These are the activations of a small network on made-up records, seen along a few directions, one row for each record.
Each row is followed by the record's values for the fields Y, F, M, C, B, W, J, V.
A field that a record lacks is written absent.
Other fields move the rows too, some of them a lot.
In the rows, 500 means zero.
Strong random noise was added to every row along 8 fixed directions; ignore it. To show where, here is one row again and again, with new noise each time:
[264 498 432 443 714 450 487 293 594 431 653 577 401 336 291 548 415 345
 600 595 593]
[474 423 295 673 600 527 457 449 247 600 233 568 517 475 511 449 656 356
 380 429 405]
[610 584 530 552 381 382 610 635 414 614 455 309 609 670 580 468 500 671
 330 446 510]
[351 559 534 460 659 381 533 476 479 594 655 439 410 640 623 388 575 594
 405 499 495]
[337 528 422 459 838 408 581 313 453 659 573 520 456 502 507 370 486 390
 279 357 497]
[368 452 421 554 622 503 344 421 454 464 511 617 339 517 527 464 641 468
 576 604 425]
[657 545 431 396 743 568 490 318 658 502 521 675 438 474 604 481 442 416
 531 406 506]
[481 541 439 457 594 521 583 497 448 395 557 477 477 601 569 476 589 447
 724 549 533]
[544 512 305 610 590 278 754 482 401 502 548 486 630 479 331 529 601 457
 441 602 442]
[541 551 480 522 499 320 596 538 623 462 671 532 483 487 514 591 614 662
 591 739 518]

[617 485 467 518 466 419 446 423 531 381 617 490 528 576 198 492 283 459
 472 500 370] => Y is absent, F is f5, M is absent, C is absent, B is absent, W is w1, J is j1, V is v2
[449 500 607 584 348 481 398 648 569 519 607 467 432 624 562 412 705 591
 597 579 410] => Y is y2, F is f1, M is m2, C is c2, B is b2, W is w1, J is j1, V is v1
[371 442 442 492 613 541 530 477 303 498 492 471 512 526 502 418 509 353
 630 447 507] => Y is y4, F is f5, M is m1, C is c2, B is b1, W is w1, J is j1, V is v1
[376 534 498 587 324 530 478 613 356 594 259 312 562 501 604 544 539 556
 431 427 641] => Y is y2, F is f5, M is m4, C is c1, B is absent, W is w3, J is j1, V is v1
[404 592 600 434 548 473 611 544 654 565 698 421 467 573 579 392 627 508
 561 482 546] => Y is y4, F is f1, M is m2, C is c2, B is b2, W is w3, J is j2, V is v2
[569 482 467 507 401 586 526 551 427 518 347 447 592 449 515 529 459 457
 595 445 578] => Y is y3, F is f1, M is absent, C is absent, B is absent, W is w3, J is j2, V is v1
[371 578 641 541 351 565 513 664 422 543 513 245 522 745 535 341 606 462
 490 353 496] => Y is y4, F is f3, M is m2, C is c2, B is b2, W is w1, J is j1, V is v2
[653 565 547 446 546 517 560 504 705 633 549 550 521 512 689 428 589 558
 502 418 510] => Y is y3, F is f3, M is m2, C is c1, B is absent, W is w3, J is j1, V is v1
[672 543 467 432 580 533 751 522 456 358 567 497 616 615 503 475 556 406
 551 464 421] => Y is y3, F is f4, M is m3, C is c2, B is b3, W is w3, J is j1, V is v1
[598 507 474 406 634 579 457 430 578 471 539 592 421 566 656 455 506 490
 639 468 477] => Y is absent, F is f5, M is m4, C is c1, B is absent, W is w3, J is j1, V is absent
[161 427 468 584 503 401 501 520 418 621 474 507 471 229 464 600 622 515
 538 701 656] => Y is y3, F is f5, M is m1, C is c2, B is b1, W is w3, J is j2, V is v2
[567 401 496 656 284 560 298 656 179 571 277 362 516 757 503 349 523 562
 371 399 295] => Y is absent, F is f5, M is absent, C is absent, B is absent, W is w3, J is j1, V is v1
[228 542 637 425 501 381 490 560 401 557 708 269 426 716 506 351 444 630
 443 500 528] => Y is y4, F is f5, M is m1, C is c2, B is b1, W is w3, J is j2, V is v2
[613 492 610 516 530 447 546 520 607 548 586 613 497 447 552 561 530 606
 235 533 395] => Y is y4, F is f5, M is m3, C is c2, B is b2, W is w1, J is j1, V is v1
[416 521 518 512 362 577 384 554 570 467 387 493 435 395 622 624 559 573
 690 613 665] => Y is y3, F is f1, M is m4, C is c2, B is b4, W is w3, J is j2, V is v2
[348 499 516 469 590 368 499 471 570 568 663 534 413 451 540 488 554 600
 502 623 528] => Y is y3, F is f5, M is m4, C is c2, B is b4, W is w3, J is j2, V is v1
[737 537 444 492 355 681 503 573 459 450 234 481 600 499 631 568 461 461
 668 410 608] => Y is y3, F is f5, M is m1, C is c2, B is b1, W is w2, J is j2, V is v2
[689 556 540 464 542 494 578 560 517 490 511 556 488 640 767 486 619 651
 429 490 430] => Y is y3, F is f5, M is m3, C is c2, B is b1, W is w2, J is j2, V is v2
[748 546 526 406 512 633 504 409 750 562 442 576 568 383 493 520 307 398
 540 330 591] => Y is y4, F is f3, M is m2, C is c2, B is b4, W is w3, J is j1, V is v1
[488 555 576 557 554 499 453 513 703 640 571 598 408 504 662 430 747 528
 401 476 439] => Y is y4, F is f3, M is m2, C is c2, B is b2, W is w1, J is j1, V is v2
[563 550 414 517 567 367 559 407 556 406 644 490 507 597 278 475 450 469
 440 524 390] => Y is absent, F is f5, M is absent, C is absent, B is absent, W is w2, J is j2, V is v2
[673 487 428 461 531 497 722 505 539 447 493 573 633 333 470 632 479 446
 651 587 579] => Y is y4, F is f5, M is m3, C is c2, B is b1, W is w3, J is j2, V is v1
[536 562 636 462 395 746 488 573 491 462 277 428 529 481 656 611 475 488
 447 405 643] => Y is absent, F is f4, M is m3, C is c2, B is b3, W is w2, J is j2, V is v2
[391 441 409 547 533 459 561 488 430 486 493 533 539 343 423 567 543 408
 658 602 567] => Y is y3, F is f5, M is m4, C is c2, B is b4, W is w1, J is j1, V is absent
[543 476 382 560 470 487 486 504 538 383 481 571 468 457 498 586 634 500
 735 679 483] => Y is absent, F is f1, M is m4, C is c1, B is absent, W is w3, J is j1, V is v1
[319 482 608 536 476 394 635 601 433 534 615 427 544 436 454 558 554 555
 360 586 528] => Y is y2, F is f5, M is m3, C is c2, B is b2, W is w1, J is j1, V is absent
[564 447 462 670 299 474 464 561 624 538 408 571 572 294 272 598 600 444
 484 612 464] => Y is y2, F is f3, M is m2, C is c2, B is b2, W is w3, J is j2, V is v1
[222 480 476 544 654 518 478 420 374 721 413 438 471 465 490 348 552 346
 308 322 528] => Y is y4, F is f3, M is m2, C is c2, B is b4, W is w3, J is j2, V is v2
[373 596 670 339 577 518 478 514 581 594 643 387 397 633 727 395 474 623
 508 417 612] => Y is y4, F is f5, M is absent, C is absent, B is absent, W is w3, J is j2, V is v2
[523 583 515 408 578 563 591 507 417 464 535 386 530 709 630 378 484 441
 572 318 517] => Y is y3, F is f5, M is absent, C is absent, B is absent, W is w1, J is j1, V is v2
[421 552 645 367 572 440 374 408 747 590 690 548 355 458 578 493 375 669
 407 516 571] => Y is y3, F is f5, M is absent, C is absent, B is absent, W is w3, J is j2, V is v2
[398 509 509 411 687 694 422 422 521 222 602 669 288 621 621 463 698 357
 705 554 405] => Y is y2, F is f5, M is m3, C is c2, B is b2, W is w2, J is j2, V is v2
[417 503 492 606 358 275 423 511 571 557 545 426 486 467 332 556 456 682
 283 613 467] => Y is y2, F is f1, M is m4, C is c1, B is absent, W is w3, J is j1, V is v1
[541 549 535 427 528 452 640 467 543 400 585 470 574 475 408 574 358 479
 479 485 562] => Y is y2, F is f5, M is m3, C is c2, B is b1, W is w1, J is j1, V is v2
[447 485 496 496 593 380 455 420 426 545 625 449 483 638 370 339 374 483
 320 379 358] => Y is y3, F is f1, M is absent, C is absent, B is absent, W is w1, J is j1, V is v1

Here are new rows. What are their fields?
[523 507 504 522 325 696 285 566 474 439 261 479 430 538 671 539 532 526
 677 479 577] => Y is y3, F is f1, M is m4, C is c2, B is b4, W is w3, J is j2, V is v2
[559 415 445 520 519 631 377 472 482 426 423 671 450 411 568 539 567 418
 723 549 468] => Y is y3, F is f5, M is absent, C is absent, B is absent, W is w1, J is j1, V is v1
[237 414 439 550 559 502 405 425 423 546 449 559 430 307 412 537 540 416
 534 583 562] => Y is y3, F is f5, M is absent, C is absent, B is absent, W is w3, J is j2, V is v2
[648 394 337 645 465 454 534 502 388 552 332 618 633 327 396 578 516 428
 483 534 440] => Y is y3, F is f5, M is m1, C is c2, B is b1, W is w1, J is j1, V is absent
[595 459 432 498 590 487 645 468 303 524 440 461 629 573 408 412 396 384
 321 327 393] => Y is y3, F is f5, M is m3, C is c2, B is b1, W is w3, J is j1, V is v1
[564 454 432 498 668 425 540 412 583 573 578 704 488 348 573 530 562 508
 517 561 468] => Y is y3, F is f5, M is absent, C is absent, B is absent, W is w1, J is j1, V is v1
[338 478 608 461 471 614 344 572 404 622 419 436 399 567 751 412 555 583
 519 429 572] => Y is y2, F is f5, M is absent, C is absent, B is absent, W is w3, J is j2, V is v1
[620 579 490 436 496 216 626 447 718 388 838 491 527 546 240 537 341 645
 458 663 441] => Y is y3, F is f5, M is m1, C is c2, B is b1, W is w2, J is j2, V is v2
[478 487 480 510 581 639 469 485 536 485 520 565 435 568 520 360 690 310
 626 429 400] => Y is y4, F is f3, M is m2, C is c2, B is b2, W is w3, J is j2, V is v1
[515 522 522 494 426 357 532 571 367 511 603 317 545 764 404 349 396 608
 351 438 387] => Y is y2, F is f5, M is m1, C is c2, B is b1, W is w3, J is j2, V is v2
[292 465 527 641 293 539 423 591 464 500 447 372 516 444 264 485 582 376
 578 541 519] => Y is y4, F is f1, M is m2, C is c2, B is b2, W is w3, J is j1, V is v1
[453 490 378 663 419 555 331 541 339 498 237 513 430 575 619 489 703 510
 464 499 438] => Y is y3, F is f5, M is m4, C is c2, B is b4, W is w2, J is j2, V is v2
[585 496 533 556 524 398 397 485 608 710 470 639 457 409 683 523 535 691
 262 507 472] => Y is y3, F is f5, M is m1, C is c2, B is b1, W is w1, J is j1, V is v2
[546 561 616 436 497 596 461 506 566 324 558 501 416 643 540 525 510 546
 466 532 440] => Y is absent, F is f4, M is m3, C is c2, B is b3, W is w2, J is j2, V is v2
[563 469 406 622 457 534 397 504 423 640 217 579 512 396 608 535 581 520
 351 450 506] => Y is y3, F is f5, M is m1, C is c2, B is b1, W is w2, J is j2, V is v2
[367 488 470 515 580 396 530 429 555 600 537 539 503 311 470 560 477 498
 451 542 591] => Y is y3, F is f1, M is m4, C is c2, B is b4, W is w1, J is j1, V is v1
[642 513 554 470 379 588 206 507 576 351 494 562 340 711 569 452 452 633
 558 516 375] => Y is y2, F is f5, M is m1, C is c2, B is b1, W is w2, J is j2, V is v2
